These are the activations of a small neural network, seen along a few directions. Each row is one input.
Each table varies a few parts of the input and shows all the possible inputs, shuffled.
Descriptions start from the smaller parts, as in this example, which fits no table here: values(2) and (point or line(11) or (line(4) and ring(8))).
Shared parts are said once, and a part with two or three values counts as separate values.

Other details of the inputs vary at random and push rows far along two fixed directions, the same in every table; ignore that.

A family of inputs:
R1:   1   2  -7  -3  31  15  -7   1  34  37 -17   6
R2: -12 -23   1  -3  -9  12   6  -3  18  32 -38   3
R3:  -6  -3  -2  -1  24  12  -8   9  29  41 -11  -4
R4: 13 -6 30 -2  3 -9 10 -2 31 -6 35  8
R5:  18  -6  11  -6  -1  13  18 -14  18   9  30   0
R6:  23  18  -9   0 -14  -7 -15  -5 -29 -35  19   5
R7:   4   8  -1   7 -27  -2   2  -5 -30 -50  -8   0
R8:   5 -30  25   3 -31  -6  30 -10  13  -8   5   4
R9:   1 -20  24   2 -19  10  23  -4  23 -12   8  -4
R10: -14  21 -18  -1  21 -16 -37  19 -20   6 -23  -5
R11:  5 -9 28 -1  5 -5 20 -5 18  2 36 -3
R12: -28  19 -26  -1  22 -12 -26  15 -30  10 -15  -8
R13:   0 -17  25   6 -15   4  29  -8  22 -14   4  -6
R14:  19  -3  19   7   0   9  19 -16  21  -2  25   5
R15:   5 -33  25  -1 -34   0  23  -6  14  -5   8   6
R16:   0  19  -9  10  -5 -14   6  -6 -41 -34  24  -1
R17: -11  19 -29  -3  19  -3 -27  18 -30  10 -20  -6
R18: -21 -32   8  -7  -4  -5   0   9  22  31 -31  -3
R19:  -5 -22  30   1 -14  -2  21  -3  25 -15   9  -7
R20:   5  19 -13   9  -7  -4   5 -11 -41 -34  22   3
R21:  19  17  -5   1  -9 -15 -15   7 -25 -40  21  10
R22: -13  11 -27  -6  -7   8 -28  10 -21  -3 -47  -5
R23:  -8  23 -32   1  22   2 -22   8 -31  10 -27  -4
R24:  -9  24 -25   5  21  -9 -29  14 -23   7 -28  -4
R25: -20  -5 -10  -2  26  17   3   4  20  47  -4  -7
R26:  27  19 -11  -5 -11  -9 -19  -2 -24 -39  20  12
R27:  -4   2  -2  -2  32   5  -5   7  34  37 -15   2
R28:  11  -6  -4  -5 -46 -10  -7  -6 -36 -35  -6  10
R29:  10  -5  20   4   5   1  29 -10  15   2  29  -2
R30: -12  -2 -17  -7  24  23  -1  -5  22  51  -7  -6
Description of these inputs: line(5) and (values(2) or line(4)).
Q: The inputs of R9 and R7 match in every part but the line(5) part. If R3 is changed in the same way as R9 into R7, which row does it become?
A: R14
Q: Which other rows agree with R27 in the line(5) part? List them by row number.
A: R8, R13, R16, R24, R29
Q: Change only the line(4) part in R30. List by row number the other rows that result.
A: R5, R6, R26
Q: Start at R25 and move only the line(4) part, one step at a time. The first step leads to R17. Which rows follow, in order?
A: R3, R21

A family of inputs:
R31: -13  13 -18   2   6 -11 -15  10 -30  -6 -14  -5
R32:  13   3  12   3 -26 -20   2  -2 -25 -49  25   5
R33: -13  -8 -10  -4  15  17  -3   2  23  41 -32  -2
R34:  18 -10  12  -2  -7  15  18 -15  24   6  21   6
R35:   4  20 -20  -3  10  -8 -29  10 -20  -7 -10   3
R36:   8 -17  19   0 -15  11  24 -12  21   0  12   1
R37:   1  26 -25   0  17  -3 -22   5 -27  -2  -2   0
R38:  18   8  10   5 -22 -18   1  -3 -23 -50  26   7
R39: -16 -12   1  -4  16   3  -7  11  26  37 -28  -4
R40:   7  -6  19   4   4   5  24 -11  22   4  28   0
R41: -10  17 -19   2   9  -7 -17   9 -28  -7 -12  -5
R42:   5 -19  19   0 -17   8  24 -13  20   1  13   2
R43: -14  -8  -1  -5  19   7  -9  11  28  37 -27  -5
R44: -13  15 -20   1   7  -9 -17   9 -29  -5 -11  -4
R45:   5 -21  21   1 -18   7  26 -12  19   0  11   1
Q: The inputs of R43 and R41 match in every part but one. If R32 is changed in the same way as R43 into R41, which row does it become?
A: R44
Q: What is each input in this table made of?
A: values(3) and (point or line(4))
Q: Which other rows agree with R42 in the values(3) part? List them by row number.
A: R33, R34, R36, R45
Q: Change only the values(3) part in R40. List by row number the other rows that result.
A: R33, R38
